A small network was shown many inputs. Here are its activations along a few directions, one row for each input.
In each table, some parts of the input vary, and every possible input appears once, in random order.
Descriptions start from the smaller parts, as in this example, which fits no table here: values(3) and (point or ring(9) or (line(4) and ring(5))).
Shared parts are said once, and a part with two or three values counts as separate values.

Rows:
row 1: [-27 -34  34 -44 -36 -11  14 -13 -33 -53 -29 -45 -16 -81]
row 2: [ 43  12  14  20 -23 -27  18  61   5 -22  53  34  37  71]
row 3: [ -29   61   29  -93   50 -105  -29   15   58   31  -35  -45   -5  -27]
row 4: [ -8 -48  28   5 -61   7  65 -22  54 -46   0  -1  59   0]
row 5: [ 17 -75  20  16 -46  -7  41 -11  68 -13  19   1  64   0]
row 6: [ 54 -51 -19  26  16  43 -10 -57  49   8 -22 -26   8 -12]
row 7: [-56   9 -36  39  31  16 -66  21 -25  34  29  45 -42  55]
row 8: [-69  78 -37 -19  35 -78 -15 -19  78  99 -69  20 -65 -12]
row 9: [  0  59  18  26 -67  -8  48  62 -40 -33  48 -12  30  21]
row 10: [ 23  88 -23 -56  16 -51 -31 -20  82  89 -93 -12  -3   5]
row 11: [ 67  32 -45  35  22  15 -45  16 -21   0   8  14   2  60]
row 12: [-41  13 -66  53  45   3 -24  16 -30   3  22  44 -41  51]
row 13: [ 55  14  -9  14   9  32 -76  23 -26  43   3  13   3  70]
row 14: [-64  54 -54  60  -3  12  24   8 -91  14   8  -2 -44  18]
row 15: [ 28   5  33  11 -32 -22 -22  70   7  21  60  36  47  64]
row 16: [  3 -94  25 -61  23  -4 -34   6  11  11   4  -7  17 -62]
row 17: [-43 -24  -7  20  27  72  54 -62  17  -5 -35  24 -33 -34]
row 18: [ 26  64 -35  33 -24  27  -7  16 -84  -9   4 -45 -19  25]
row 19: [-52 -12 -15  28 -18  63  55 -55 -15   4 -30  -4 -62 -52]
row 20: [ 13 -15  41 -42  36 -49 -63  55 -51  -5  41   6 -13  14]
row 21: [  8  28  37 -36  37 -51  -5  28 -94 -56  22  -3   4  -2]
row 22: [ 33 -19 -18  14  -2  52  16 -75  35 -29 -28 -23   6 -24]
row 23: [  1 -82  15 -49  37  -2   2   3  15 -36 -14 -14  14 -55]
row 24: [ -7  73  27 -78 -28 -81  32  21 112  65 -17 -12  34  30]
row 25: [ 15  -2 -14  18 -41  61  25 -63   8 -20 -27 -44 -30 -42]
row 26: [-54  48 -66  44  31  14   8  -2 -62  -6  18  35 -27  34]
row 27: [ 46 -58  -6  10   0  49 -50 -42  44  53 -16 -11   8 -26]
row 28: [ 57  56 -45  22  11  16 -18  -5 -59 -19  11   5  10  45]
row 29: [ 25  38  13  13 -41 -23  36  39 -15 -47  58  27  36  52]
row 30: [ 10 -72  50  -1 -54  11   4   2  70  27  19  17  69 -10]
row 31: [-13 -61  26 -58   8   0  18 -16  -7 -66 -33 -20   6 -53]
row 32: [ 24  -1  26 -28  51 -58 -29  47 -59 -43  35   6 -11  11]
row 33: [-39 -44   1  34  38  57 -22 -35  39  62  -7  41 -32 -54]
row 34: [  -5   32   40  -28   -3  -42    1   32 -115  -37   12  -42  -11  -15]
row 35: [ -15  -31   31   14 -102    2   61   -9   31  -39    3  -28   33  -29]
row 36: [-29 -39 -14  38  57  64  27 -37  43  22 -24  31 -33 -35]
What do these inputs look like to the network?
> values(4) and (point or (values(2) and line(4)))
The inputs of row 8 and row 24 match in every part but the values(4) part. If row 14 is changed in the same way as row 8 into row 24, which row does it become?
> row 9
List by row number the other rows that have the values(4) part in common with row 22.
> row 6, row 10, row 11, row 13, row 18, row 25, row 27, row 28
Change only the values(4) part in row 31. List by row number the other rows that result.
> row 4, row 17, row 22
Change only the values(4) part in row 28. List by row number the other rows that result.
> row 21, row 26, row 29
Change only the values(2) part in row 15. List by row number the other rows that result.
> row 30

Rows:
row 37: [  5 -16  -9  16   5  41   0 -26   0   5  -8  -4 -13 -12]
row 38: [ 11 -11  21 -34  -2 -23   3  -4  39  10 -16  -6  18 -18]
row 39: [ 11 -34  23 -21 -11 -10   8   3  25  -9   0 -10  22 -23]
row 40: [ -6  -8 -18  18  14  28  -6 -29   5  11 -16  12 -18  -4]
row 41: [  4 -37  27 -15 -19   1   9   1  15 -23   6  -8  23 -17]
row 42: [ -4 -26  -5  12 -19  29  30 -17  -7 -30   1  -3   7 -14]
row 43: [-18   0 -19   9  27  15 -10 -19  23  33 -16   9 -22  -7]
row 44: [  0 -33  19  10 -34  17  31  -2  -3 -27  16  -8  16 -23]
row 45: [ 31  75 -18  30  -2 -34 -32  72 -63   1  57  26  13 100]
row 46: [ -8  18   2 -27   6 -23  -1 -13  43  29 -27  -6   0 -12]
row 47: [-18  20  -5 -10  15 -11  -3 -12  42  38 -27  -2 -17 -11]
row 48: [  -5   77   -6   -2   31  -54  -37   71 -113  -27   39   10  -26   60]
row 49: [ -3 -24 -10  14 -12  23   7 -24  -6 -10  -8  -9  -3 -21]
What do these inputs look like to the network?
> values(2) or ring(11)
What sort of input is row 38?
> ring(11)

Rows:
row 50: [ 22  66 -19  -2  -5 -47  -4  28  11  43  -7   9  17  29]
row 51: [ 15 -66  45 -27 -46  33  39 -60 122  23 -64 -25  15 -61]
row 52: [ 64 -38 -11  58 -25  24 -10  19 -52 -52  43  22  25  44]
row 53: [  3  55  29  16 -21 -48  16  28  12  10  40  -7  23  46]
row 54: [  3 -77  20 -42 -35  -1  15 -66  92   8 -78 -44  26 -92]
row 55: [  5 -23  32 -53   0 -32 -11  57 -36 -46  38 -15  39  19]
row 56: [-11  23 -10 -51  58 -51 -46   8   4  36  -9  22 -27   2]
row 57: [-13  25 -10  70 -30  17   3  -4 -27 -27  38  22 -12  55]
row 58: [-18  37 -19  10  19   9  11   1 -70 -11 -19  -5 -39 -23]
row 59: [ -8  37 -31  50  -2  23  15   1 -38  27  -1  35  -1  44]
row 60: [ 55   1  28 -15 -17 -16   3  60  -7  -1  70   7  57  43]
row 61: [ -6  28  13 -32  -2 -64  14  40 -19 -54 -15 -27  -1   6]
row 62: [-14  22 -23   7  76  31 -38 -13 -31  29  13   1 -70 -21]
row 63: [ -36  -98   11    9  -15   47   44  -80   61    4  -48  -19    7 -105]
row 64: [-21  26  -3  13  -1  19   7   7 -65 -52   9 -23 -33  -8]
row 65: [  5 -27  13   4   0  32 -18  14 -75 -74  48  -9   1   5]
row 66: [-28   6 -52  37  37  40 -42 -11  -5  47   2  44 -26  48]
row 67: [-11  62  -2 -45  30 -55  10   7 -11 -11  -1  -4  -6  -3]
row 68: [-14 -97 -10  13 -31  70  51 -67  93  12 -60  -4  11 -68]
row 69: [  5  37   0 -18   9 -32 -59  30  41  90   1  20  -4  39]
What do these inputs look like to the network?
> values(4) and (point or line(4))
The inputs of row 51 and row 68 match in every part but the values(4) part. If row 53 is changed in the same way as row 51 into row 68, which row does it become?
> row 57

Rows:
row 70: [ 14 -24 -19  21  21  28 -18 -26   5  14   0  17 -13   3]
row 71: [ 12  -6 -17   2  35  15 -34 -16   4  33 -23  12 -16   0]
row 72: [-20  41 -40  12  20  19  -7 -19   7  23 -28   2 -35   0]
row 73: [-20  43 -23 -16  28  -7 -13 -14  -3  25 -26  -1 -32   5]
row 74: [-19   0  -8  23 -15  17  32  -4 -45 -38  11  -3  -7   0]
row 75: [-23  13 -25  37  -4  39  16 -23 -10   6  -3   4 -27   1]
row 76: [ -6 -85  37 -42   3  21  19 -56  65 -16 -42 -19   6 -88]
row 77: [-24  31   8 -26   4 -37   1  23 -49 -27   6 -11 -15  -5]
row 78: [ 12  -1 -18  34 -12  12   4 -18  37  37   6  23  15  17]
row 79: [  3   9   5 -19  48 -24 -29  11   0  18  -9   9 -20   6]
row 80: [ -9 -11  16 -24  33 -28 -30  23 -23  -4  14   8  -6  -2]
row 81: [ 10  12 -11  -8  42  -9 -37  -2   5  23 -18  -2 -27  12]
row 82: [ 16 -10   4  23 -39   8  27  19   6 -20  28   6  34  24]
row 83: [-36  30   3 -31  22 -34  -5  19 -33 -10  -2   1 -21  -9]
row 84: [-20   0 -23  41 -12  34  16 -14 -28 -10   3   4 -23  -4]
row 85: [  8  20 -11   5  -5  -3 -19  -7  47  47 -17  15  19  26]
row 86: [ 17  22  18 -26 -23 -48   0  45   1  -1  18  -4  25  20]
row 87: [ -2  12  -4  16 -15  -3  28  -7 -54 -40  20 -15  -6   0]
row 88: [ 31   4  14   4 -45  -4  29  30   1 -28  31   0  43  21]
row 89: [ 36 -24  18   5  -3  13   1   9 -38 -39  26  -7  11   1]
row 90: [ -9 -68  33 -34 -32   7  41 -45  96   8 -32 -31  32 -72]
row 91: [  2  19  25 -24  -6 -41  -6  40  21  11  13  14  19  22]
row 92: [ 15  -6  19 -24  18 -34 -21  36 -42 -21  15  -7   3  -4]
row 93: [ -8  32   9 -12 -14 -21  10  20 -57 -27   4 -27  -5  -3]
row 94: [ 25  23  10 -20 -37 -23   2  33  -1 -12  20 -15  35  27]
row 95: [ 15 -36   3  17  -1  24   7   9 -31 -36  21  -1   8   0]
row 96: [ 24 -10  12 -12   4 -15 -21  32 -39 -35  20 -17   5   8]
row 97: [-14  12 -39  29  10  26  11 -33  -6  16  -8  10 -27  -6]
row 98: [-31 -58  26 -40 -14  18  38 -62  62  -8 -53 -33  -4 -99]
row 99: [  1  -9  -3  33 -21  35   5  -2  31  16  13  11  16  23]
row 100: [-33  45 -11 -20  32 -30  -8   4  -9  19 -27  -4 -27  -8]
row 101: [ 10  40  -3   0   1 -27 -18   6  48  39 -14   5   4  31]
row 102: [  5  30   9 -13   3 -39 -16  17  37  39 -10  10  11  27]
row 103: [ 10 -15  -2  35 -36  24  17  -4  14  -1  22  20  29  24]
row 104: [  5 -37  -6  28  -3  41  -3 -11 -17  -9  15  16   2   2]
row 105: [  2 -39  -7  27  13  47 -16 -15  -3   6   6  11  -7   0]
What do these inputs look like to the network?
> values(3) and (point or ring(11))
The inputs of row 76 and row 98 match in every part but the values(3) part. If row 92 is changed in the same way as row 76 into row 98, which row does it become?
> row 77
Change only the ring(11) part in row 88. List by row number the other rows that result.
> row 78, row 82, row 85, row 86, row 91, row 94, row 99, row 101, row 102, row 103
